Each row below holds a small network's activations on one input, seen along a few directions.
Each table varies a few parts of the input and shows all the possible inputs, shuffled.
A made-up example of a description, with smaller parts first: one of 6 places along a line, together with either a single point or one of 9 places along a line or (one of 2 separate values, together with one of 5 places around a ring).
Shared parts are said once, and a part with two or three values counts as separate values.
In the rows, 128 means zero.

Other details of the inputs shift rows strongly along two fixed directions, in all tables alike. That doesn't count.

A family of inputs:
r1: [128 133 133 136 123 138 122 110 144 109 110 116]
r2: [122 106 134 133 115 135 131 132 129 103 113 130]
r3: [124 108 133 134 111 135 132 132 120 103 115 126]
r4: [123 107 133 140 113 136 130 135 132 105 117 131]
r5: [133 135 130 143 116 142 130 111 136 114 113 117]
r6: [127 108 129 139 110 135 133 135 124 104 117 124]
r7: [120 109 135 131 114 132 127 133 129  99 114 131]
r8: [133 132 137 133 121 135 122 109 142 109 108 118]
r9: [125 109 132 141 108 137 132 135 123 105 119 127]
r10: [144 143  89 124 156 119  96 114 112 169 142 152]
r11: [129 137 132 140 119 139 125 113 145 110 112 122]
r12: [134 132 133 141 121 145 126 114 140 113 112 117]
r13: [134 135 131 143 122 143 130 114 140 112 112 120]
r14: [133 130 130 137 121 140 127 112 146 114 108 116]
r15: [128 133 134 131 121 139 122 110 142 109 107 118]
r16: [123 110 131 136 113 132 128 136 132 100 115 130]
r17: [125 108 133 140 119 136 132 134 125 101 116 127]
r18: [144 145  89 125 145 120  96 116 109 174 146 152]
r19: [113 171 182  82 146 114 190 143 158 147 183  80]
r20: [122 109 132 142 113 135 134 134 132 104 117 134]
r21: [144 143  89 118 147 119  96 112 106 172 141 151]
r22: [131 121  91 121 146 108  96 137 103 157 149 167]
r23: [139 120  88 124 145 112 101 141 100 161 147 165]
r24: [129 107 137 137 116 132 132 133 124 102 115 129]
r25: [113 185 142  84 177  89 159 157 123 225 190 120]
r26: [148 143  92 120 147 115  96 111 106 173 142 151]
r27: [129 134 134 137 118 141 122 114 145 111 112 119]
r28: [131 130 133 139 120 143 126 112 146 115 111 118]
r29: [125 111 131 143 109 136 135 134 123 104 119 130]
r30: [121 113 133 141 112 133 130 136 131 100 118 135]
r31: [143 144  88 123 150 118  96 112 108 172 144 149]
r32: [102 173 185  93 147 110 185 156 151 161 155  77]
r33: [135 132 129 138 117 141 129 112 137 114 110 112]
r34: [ 96 147 188  93 144 107 194 177 128 153 160  90]
r35: [121 110 134 138 111 134 126 137 132 101 118 132]
r36: [134 106 127 125 110 137 132 123 139  84 142 132]
r37: [132 118  91 123 147 111 100 135 104 161 147 165]
r38: [137 123  90 128 144 113 103 140  99 160 151 170]
r39: [134 128 136 134 122 137 126 107 143 113 107 117]
r40: [124 109 138 134 114 128 127 132 129 100 115 131]
r41: [134 131 133 134 123 143 127 111 137 111 107 116]
r42: [135 118  88 122 144 111 101 138 106 163 146 166]
r43: [129 129 132 137 125 140 126 109 145 113 109 115]
r44: [ 97 149 188 100 142 109 193 180 132 155 165  90]
r45: [139 119  93 121 140 108 101 134  93 162 148 164]
r46: [124 108 131 139 114 135 132 131 122 103 118 124]
r47: [136 132 130 139 123 142 128 114 141 112 109 115]
r48: [130 129 133 132 122 141 126 109 143 113 106 117]
r49: [137 117  95 119 144 107 101 134 102 162 146 167]
r50: [109 170 190  95 151 110 189 152 142 162 154  77]
Description of these inputs: one of 2 separate values, together with either a single point or (one of 4 places along a line, together with one of 6 places along a line).
Q: The inputs of r15 and r7 match in every part but the choice among 2 separate values. If r48 is changed in the same way as r15 into r7, which row does it become?
A: r2
Q: Start at r25 and move only the place on the line of 6, one step at a time. The first step leads to r28. Which rows follow, in order?
A: r14, r43, r48, r39
Q: Start at r6 and move only the place on the line of 4, one step at a time. The first step leads to r23. Which rows follow, in order?
A: r42, r16
Q: Which other rows does r33 become when the choice among 2 separate values takes its other values? List them by row number.
A: r6

A family of inputs:
r51: [100 170 173 103 155 103 189 169 127 203 159  89]
r52: [ 96 132 178  84 148  93 172 168 124 152 153 107]
r53: [138 146  75 123 152 115  61 105 130 162 131 180]
r54: [145  81  73 159 107 140  73 112 122 100 106 184]
r55: [110 165 172  69 168  92 163 142 137 179 169  99]
r56: [150 101  95 161  98 161  86  79 158  72  88 147]
r57: [169 153  53 111 166 105  71 106  99 193 184 191]
r58: [150 131  75 137 131 126  94 117  81 170 141 151]
r59: [130 124  98 109 133 110 117 146  94 159 175 156]
r60: [140 136 133 148 123 138 140 125 113 130 121 118]
r61: [107 107 175 130 112 143 178 154 151  77 122  92]
r62: [ 94 146 190 144 115 138 169 145 153 109  82  80]
r63: [138  89 143 164  83 160 134 118 141  37  96 127]
r64: [146 134  99 121 121 133 109 103 124 126 150 134]
r65: [130 124 140 126 129 125 128 126 115 135  98 114]
r66: [128 142 138 112 143 131 148 126 150 127 147 108]
r67: [128 127 137 144 130 142 148 133 125 127 112 104]
r68: [106  97 156 160  90 148 125 131 161  48  73 122]
Q: What is each input in this table made of?
A: one of 3 separate values, together with either a single point or one of 5 places along a line
Q: The inputs of r60 and r57 match in every part but the choice among 3 separate values. If r67 is changed in the same way as r60 into r57, which row does it become?
A: r66
Q: Which other rows does r64 become when the choice among 3 separate values takes its other values? List them by row number.
A: r58, r59

A family of inputs:
r69: [128 147 161 121 116 143 177 128 155 113 149  87]
r70: [122 130 175 103 123 127 169 127 136 116 122  83]
r71: [171 123  58 148 131 142  80  90 117 128 142 171]
r72: [134 124  82 115 148 106  75 116 129 160 144 185]
r73: [116 138 118  90 163  83 148 185  86 214 196 153]
r74: [124 176 119 105 180  90 130 155 103 242 163 135]
r75: [121 152 161 119 114 144 175 131 154 113 150  83]
r76: [107 161 146 126 140 117 147 143 125 179 126 105]
r77: [108 157 160 132 136 126 155 146 135 156 114  91]
r78: [151 122  67 162 130 134  66  97 106 159  95 172]
r79: [124 146 165 123 114 140 178 125 155 116 152  86]
r80: [110 162 144 123 142 120 147 147 125 177 124 105]
r81: [159 118  78 116 151 114  83 101  95 155 132 163]
r82: [157 141  67 131 143 130  92 107 113 151 162 161]
r83: [ 98 146 152  97 142 105 141 146 153 149 151 124]
r84: [146 146  83 149 140 121  76 115  97 170 112 170]
r85: [101 102 179 140 102 143 179 164 133  75 115  95]
r86: [155 123  64 163 140 135  67 100 105 154  93 172]
r87: [150  73  86 172  85 167  59  76 161  33  56 171]
r88: [109 144 156  98 155 108 144 148 152 146 151 128]
r89: [ 96 124 191 126 112 143 162 137 182  63 102  90]
r90: [123 176 120 105 186  94 132 155 100 240 163 138]
r91: [141 140  78 146 151 126  79 118 100 177 113 162]
r92: [111 117 189 122  97 145 172 116 150  72  97  65]
r93: [136 103  75 134 134 113  89 149  85 154 148 179]
r94: [104 134 177 111 130 120 157 143 171 110 128 105]
r95: [116 118 189 122 102 145 170 121 150  70  95  63]
r96: [122 152 164 122 123 145 175 132 151 110 151  85]
r97: [157 140  69 130 139 130  89 108 114 155 162 159]
r98: [118 151 162 122 113 141 175 128 154 115 152  83]
r99: [147  52  79 189  68 172  76 105 115  32  64 167]
r100: [106 167 122  76 184  78 125 161 129 207 188 151]
r101: [122 115 192 123 104 144 174 118 152  71  95  66]
r102: [147 129  66 161 139 134  67 105 105 153  95 166]
r103: [137 133  89 120 143 106  70 119 124 145 141 189]
r104: [129 147 165 124 120 141 177 130 156 113 151  84]
r105: [117 129 126 106 156  94 151 177  95 181 177 145]
r106: [152 122  77 114 149 115  80 104  94 154 133 159]
r107: [ 98 119 159 120 118 116 170 171 117 132 149 111]
r108: [126 144 185 142  91 157 179 119 163  61 125  78]
r109: [116 133 175 105 130 129 165 130 132 112 123  82]
r110: [103 136 176 110 135 120 162 143 170 107 128 106]
r111: [155  41  88 200  64 176  79  99 122  16  53 164]
r112: [117 128 129 106 156  98 150 178  93 182 178 146]
r113: [111 138 180 149 108 150 171 131 154 106  81  76]
r114: [164 114  76 132 127 123  63  89  91 125 115 175]
r115: [102 100 181 138  95 136 185 159 136  85 119  95]
r116: [129 144 131  85 157  96 137 130 105 189 164 123]
r117: [116 149 126  95 160  78 142 186  79 207 199 159]
r118: [139 112  72 133 135 122  56 108 133 125 120 185]
r119: [123 129 178 106 132 129 169 128 134 113 123  85]
r120: [164 136  72 132 145 133  93 105 113 154 162 166]
r121: [147  47  83 200  68 177  79 100 120  12  53 162]
r122: [114 119 187 119  99 147 173 119 150  71  95  65]
r123: [143  70  89 178  75 175  57  74 165  15  46 164]
Q: The inputs of r84 and r117 match in every part but one. If r74 is changed in the same way as r84 into r117, which row does it become?
A: r111
Q: The inputs of r82 and r100 match in every part but one. If r69 is changed in the same way as r82 into r100, which row does it become?
A: r87
Q: What is each input in this table made of?
A: one of 5 separate values, together with either a single point or (one of 2 separate values, together with one of 5 places along a line)
Q: Which other rows agree with r106 in the choice among 5 separate values? List them by row number.
A: r70, r81, r92, r95, r101, r109, r114, r116, r119, r122
Q: Which other rows does r71 become when the choice among 2 separate values takes its other values? List them by row number.
A: r82
Q: Which other rows does r102 become when the place on the line of 5 takes its other values? List them by row number.
A: r76, r77, r80, r91
Q: Which other rows does r72 become when the choice among 2 separate values takes its other values? List them by row number.
A: r83
Q: Start at r90 and move only the place on the line of 5, one step at a time. The first step leads to r86. Which rows follow, in order?
A: r74, r113, r78
